A small network was trained on made-up records. Each row is its average activation on records with the value named, seen along a few directions.
Values that are neighbours, or in one group, have similar rows; names and order tell nothing.
(in the rows, 500 means zero)
Random noise pushes rows far along 3 fixed directions. That doesn't count. These rows show it; they differ only by the noise:
[251 591 509 223 369 359 462 749 572 288 311 446 732 385 693 451 600 545
 574]
[561 594 307 261 320 375 327 638 541 469 343 477 768 369 537 429 475 502
 409]
[213 469 596 365 497 485 692 528 561 300 514 433 353 599 653 467 715 484
 719]
[810 483 578 899 653 557 407 581 646 817 543 667 498 652 428 507 506 425
 263]
[377 382 614 592 615 597 773 353 565 457 677 480 111 765 543 483 729 417
 695]


Values of K:
k1: [395 472 556 464 600 529 561 205 398 466 554 358 337 577 311 556 471 612
 645]
k4: [327 269 599 569 561 615 697 181 376 335 641 463 166 622 501 529 472 612
 661]
k7: [628 509 571 526 563 559 366 524 604 621 420 503 595 593 346 488 428 556
 417]
k3: [767 522 380 587 415 691 411 460 524 639 531 620 531 520 410 437 390 355
 410]
k6: [495 685 448 511 530 379 509 469 421 545 483 405 586 323 427 590 459 527
 510]
k2: [427 414 702 664 587 722 517 534 530 569 526 649 453 572 500 533 436 545
 479]
k8: [544 472 447 470 484 353 469 657 407 443 506 508 546 390 616 518 535 463
 437]
k9: [636 543 278 316 359 441 376 522 519 530 427 477 627 445 473 429 485 468
 415]
k10: [581 492 452 569 509 365 440 564 402 506 500 542 623 362 505 592 375 622
 296]
k5: [419 579 428 386 408 482 569 450 401 437 562 420 480 348 562 477 461 358
 665]
K is arranged as a network in which each value has 3 neighbours.
Question: List every value one step from k5, in the order listed.
Answer: k3, k6, k8
Question: List every value one step from k4, in the order listed.
Answer: k1, k2, k10

Values of G:
g10: [712 506 372 642 521 488 429 357 330 615 595 503 456 421 399 530 389 402
 441]
g8: [623 534 611 659 611 629 556 563 631 668 569 571 381 666 423 490 588 377
 501]
g1: [800 566 143 473 356 529 480 272 441 658 621 507 438 443 368 462 418 350
 426]
g5: [364 323 742 745 635 713 652 380 560 474 589 595 236 733 548 502 571 514
 606]
g7: [375 540 591 473 487 490 427 548 420 447 394 496 668 340 491 561 350 633
 481]
g4: [739 455 270 422 374 397 388 526 470 568 502 502 558 424 524 432 450 408
 371]
g9: [777 460 419 606 469 575 353 604 568 701 498 671 590 542 443 476 418 461
 242]
g6: [511 516 448 314 448 523 383 431 554 513 441 414 583 545 412 420 467 513
 550]
g3: [458 511 580 618 623 353 566 596 487 511 520 491 475 494 545 579 600 564
 443]
g2: [539 609 522 504 523 376 348 611 562 494 334 473 786 404 454 546 409 675
 354]
G is arranged as a network in which each value has 3 neighbours.
Question: List every value one step from g2, in the order listed.
Answer: g7, g6, g3
Question: List every value one step from g9, in the order listed.
Answer: g8, g5, g4
